Each row below holds a small network's activations on one input, seen along a few directions.
In each table, some parts of the input vary, and every possible input appears once, in random order.
Descriptions start from the smaller parts, as in this example, which fits no table here: one of 4 places along a line, together with either a single point or one of 11 places around a ring or (one of 3 separate values, together with one of 5 places around a ring).
Shared parts are said once, and a part with two or three values counts as separate values.
(in the rows, 128 means zero)

Other details of the inputs vary at random and push rows far along three fixed directions, the same in every table; ignore that.

Rows:
row 1: [146 124 120 127 157 129 203 109  76 109  99 151  66 125 149]
row 2: [138 145 100 121 101 157  98 156 128  98 128  85 133 102 113]
row 3: [100 131  54 105 128 188 165 134 135 113 136  66 143 120  99]
row 4: [134 127  74 118 136 189 148 131 115 103 105  95 113 129 118]
row 5: [146 160 169 158  84  38 100 150  78 103 124 162  82 116 130]
row 6: [124 129 145 130 118 114  99 138 139 147 142 142 145 135 136]
row 7: [117 105 156 124 142 130  95 118 175 165 140 127 172 132 129]
row 8: [104  92 151 124 158 126 141  96 175 173 141 149 164 166 130]
row 9: [134  91 137 123 152 126 163 104 120 134 111 140 103 145 150]
row 10: [142 157 163 152  84  67  84 156 106 114 129 161 107 133 120]
row 11: [132 122 132 121 127 139 106 135 140 141 130 129 144 132 131]
row 12: [111 112 134 121 124 113 132 132 140 149 138 135 135 144 124]
row 13: [146 120 146 138 161 119 184  98 100 119  99 166  83 137 147]
row 14: [127 130  87 123 138 135 186 117  83 109 118 128  91 138 132]
row 15: [139 112 178 140 136  88 124 102 139 137 134 150 134 134 150]
row 16: [125 119 128 118 153 149 169 110 140 127 127 119 130 113 130]
row 17: [151 151 119 139 117 132 113 137 100 103 113 134 109 128 129]
row 18: [134 135 140 140 125  87 160 109  99 109 132 143 102 130 139]
row 19: [107  97 127 121 161 141 164  88 158 151 145 118 156 142 143]
row 20: [133 162 103 120 114 164 104 165 124 113 122 103 132  88 105]
row 21: [110 119 181 133 118  87  74 133 177 171 156 149 176 134 123]
row 22: [127 166  99 131  99 143  79 163 120 113 139 101 143 103 112]
row 23: [105 110 117 119 150 166 123 115 174 160 141 121 174 150 125]
row 24: [139 155 112 126  90 145  61 175 129 109 125  97 136  97 107]
Each input here is: one of 4 places along a line, together with either a single point or one of 5 places along a line.
Changing only the place on the line of 4 turns row 15 into row 11. The same change can be made to row 18. Which row results?
> row 14

Rows:
row 25: [133 136  90 124 123 149 138 131 104 109 114 115 112 128 128]
row 26: [140 158  88 129 104 148 121 154  95  96 118 113 103 117 118]
row 27: [134 124 143 128 143 118 153 115 118 123 121 139 107 122 143]
row 28: [130 121 166 133 130 101 111 128 140 147 133 159 136 141 132]
row 29: [134 136 110 129 124 133 140 130 106 114 117 127 105 129 131]
row 30: [126 120 161 133 136 103 129 119 136 147 129 159 122 138 139]
row 31: [ 87 139 148 115  76 115  32 178 209 177 188 103 220 127  93]
row 32: [132 120 127 125 143 141 146 118 133 127 125 125 130 124 130]
row 33: [131 149  83 122 121 160 132 145 113 108 119 111 120 121 114]
row 34: [121 121 113 121 139 145 145 128 130 136 123 128 124 130 123]
row 35: [138 135 118 129 139 139 154 118 106 107 115 121 108 118 131]
row 36: [144 131 187 151 122  59 122 126 106 131 119 182  96 134 146]
row 37: [135 112 143 132 144 116 135 113 126 129 120 130 121 130 143]
row 38: [110  90 113 111 156 159 149 106 158 154 128 119 150 151 132]
row 39: [140 138 106 128 128 145 141 129 107 101 120 113 111 116 128]
row 40: [ 97 146 151 133  77  84  45 166 175 153 172 122 189 124  99]
row 41: [136 119 152 136 134 100 142 114 118 134 121 160 111 141 139]
row 42: [127 134 119 120 126 152 126 140 133 124 128 114 137 110 117]
row 43: [136 141 107 121 133 144 150 131 101 109 116 114 106 107 127]
row 44: [142 145 140 142 115 107 115 141 109 118 123 146 109 128 126]
row 45: [125 127 124 123 132 138 135 133 126 135 128 133 127 129 125]
row 46: [117 100 142 124 150 132 146  98 152 157 129 142 141 154 141]
row 47: [138 118 140 135 138 120 146 109 122 121 120 138 111 129 144]
row 48: [126 166 152 147  68  51  81 167 107 109 152 139 117 122 111]
row 49: [131 111 136 128 146 128 138 108 133 131 122 127 126 132 140]
row 50: [117 103 148 120 151 140 143 113 158 153 133 127 146 128 132]
row 51: [121 127 128 121 134 139 121 139 141 140 131 130 141 130 119]
row 52: [126 109 137 128 138 123 128 116 137 142 128 139 134 146 136]
row 53: [119 103 107 114 149 170 139 112 155 142 128 100 152 130 126]
row 54: [123 119 117 123 133 143 123 128 134 136 126 121 135 139 128]
row 55: [133 138 110 125 134 152 139 129 117 113 122 113 124 116 122]
row 56: [126  94 170 132 146  95 133  99 143 159 127 161 135 155 147]
row 57: [135 131 148 136 119 109 110 131 128 129 128 150 126 137 132]
row 58: [126 134 105 126 127 147 135 131 116 118 120 120 120 132 127]
row 59: [139 144 106 129 127 148 139 133 108 107 120 110 110 111 122]
row 60: [130 205  94 139  46 106  61 195  90  88 158 100 133  99  96]
row 61: [135 138  97 123 129 159 141 131 108 103 117 102 113 114 125]
row 62: [114 107 124 115 156 162 144 111 166 147 130 114 155 130 125]
row 63: [130 125 125 125 127 143 109 133 141 127 128 113 143 122 125]
row 64: [144 117 192 144 140  67 140 106 116 133 120 175 103 128 155]
row 65: [138 126 160 140 127  94 129 123 117 133 124 161 111 138 138]
row 66: [135 137 101 125 131 155 142 131 112 104 118 107 115 117 126]
row 67: [147 147 121 139 116 127 126 132 106 102 119 125 109 114 130]
row 68: [137 112 134 130 139 126 142 109 125 126 121 130 118 132 143]
row 69: [ 74 108  77 108 146 168 146 111 176 160 164  83 194 142 103]
What do these inputs look like to the network?
> one of 5 places around a ring, together with either a single point or (one of 2 separate values, together with one of 4 places along a line)
Changing only the place on the ring of 5 turns row 32 into row 55. The same change can be made to row 26. Which row results?
> row 57
Which other rows does row 55 become when the choice among 2 separate values takes its other values? List them by row number.
> row 28

Rows:
row 70: [140 116 106 129 130 135 149 119 100 104 108 113  96 132 137]
row 71: [121 134 100 126 124 126 170 129 101 114 122 133 101 143 118]
row 72: [125 112 120 110 148 180 132 133 159 144 117 120 145 129 117]
row 73: [138 111 110 120 142 169 140 115 137 116 113 103 129 127 129]
row 74: [137 145  96 117 137 185 134 141 128 118 115 114 130 115 115]
row 75: [132 150 134 107 105 128 127 160 129 113 156  97 137  64 131]
row 76: [108 105 102 116 141 156 129 116 150 144 139 100 157 138 127]
row 77: [102  98 186 122 139 105 118 116 198 170 148 131 173 122 118]
row 78: [156 116 154 146 160 104 164  81  94 111 107 156  91 133 167]
row 79: [144 132 168 153  94  42 110 130  88 111 129 158  91 141 144]
row 80: [131 159 130 137  95 120  64 153 136 122 149 117 157 116 119]
row 81: [140 114  88 116 139 176 143 123 114 106 105  94 111 122 130]
row 82: [133 116 198 145 132  81  83 110 161 157 144 161 157 139 152]
row 83: [115 136  96 121 144 159 153 125 126 133 131 126 134 134 122]
row 84: [130 123  78 121 139 168 148 120 109 109 117  94 117 124 131]
row 85: [142 175 127 133  90 135  71 178 127 116 132 132 137 107 107]
row 86: [130 137 146 123 100 128  67 172 149 144 129 135 143 122 113]
row 87: [110 135  69 116 132 156 163 134 101 124 126 112 117 136 117]
row 88: [133 108 137 134 142  96 178 109  92 128 108 162  77 151 145]
row 89: [ 75  68 173 105 181 149 146  82 246 205 163 116 220 134 118]
row 90: [124 149 128 133  81 108  71 160 138 119 149 112 151 127 109]
row 91: [101  66 201 127 183  79 168  69 180 188 141 159 151 139 153]
row 92: [147 143 140 130 103 134  53 158 140 124 130 116 148 108 127]
row 93: [138 103 146 143 142  85 176  88  98 113 116 150  87 152 153]
row 94: [107 127  92 121 129 152 139 117 145 130 147  98 159 140 117]
row 95: [123 126 188 139 124  85  99 129 160 164 146 174 150 144 132]
row 96: [164 136 187 146 111  73 101 144  96 120 104 181  82 124 145]
row 97: [143 129 146 142 155 102 175  99  89 123 109 172  84 139 155]
row 98: [130 120 139 148 145  77 177  81  87 116 129 155  97 152 158]
row 99: [118 138  85 114 122 168 142 148 127 119 124 108 127 130 104]
row 100: [112 144  76 120 132 157 171 128 111 118 131 116 123 137 112]
row 101: [128 132 107 115 152 183 128 131 144 140 121 121 147 121 124]
row 102: [148 159 121 133 103 127 115 161  98 100 112 136  96 117 116]
row 103: [122 148 124 133  87 108  67 158 129 127 151 113 151 125 117]
row 104: [141 117 139 136 153 107 173 106  90 126 105 164  80 141 152]
row 105: [110 126  71 113 126 155 164 138 106 123 122 109 111 140 112]
row 106: [122 113 102 116 134 169 130 125 152 125 126  94 147 132 120]
row 107: [118 124 124 130 162 125 190  92 117 120 123 122 115 110 133]
row 108: [134 137 135 134  88 105  74 156 126 120 134 118 131 125 121]
row 109: [124 134  81 126 134 160 160 113 115 104 128  98 126 130 124]
row 110: [154 151 149 139 105 127  73 145 135 112 129 126 140 110 128]
row 111: [132 167 118 131  87 126  68 182 116 123 135 128 132 112 108]
row 112: [110 145  73 120 136 158 166 127 105 121 132 117 125 135 118]
row 113: [165 144 184 149 117  74 101 139  91 121 108 184  86 120 150]
row 114: [ 88  67 169 109 164 126 141  99 211 192 145 119 181 133 122]
row 115: [144 154 143 141  99 118  77 147 133 113 135 124 141 116 124]
What do these inputs look like to the network?
> either a single point or (one of 5 places around a ring, together with either a single point or (one of 2 separate values, together with one of 4 places along a line))
Which other rows does row 83 become when the choice among 2 separate values takes its other values? List them by row number.
> row 80
Which other rows does row 100 become when the place on the line of 4 takes its other values? List them by row number.
> row 74, row 85, row 95
Which other rows does row 104 become when the place on the ring of 5 takes its other values? List them by row number.
> row 85, row 86, row 97, row 102
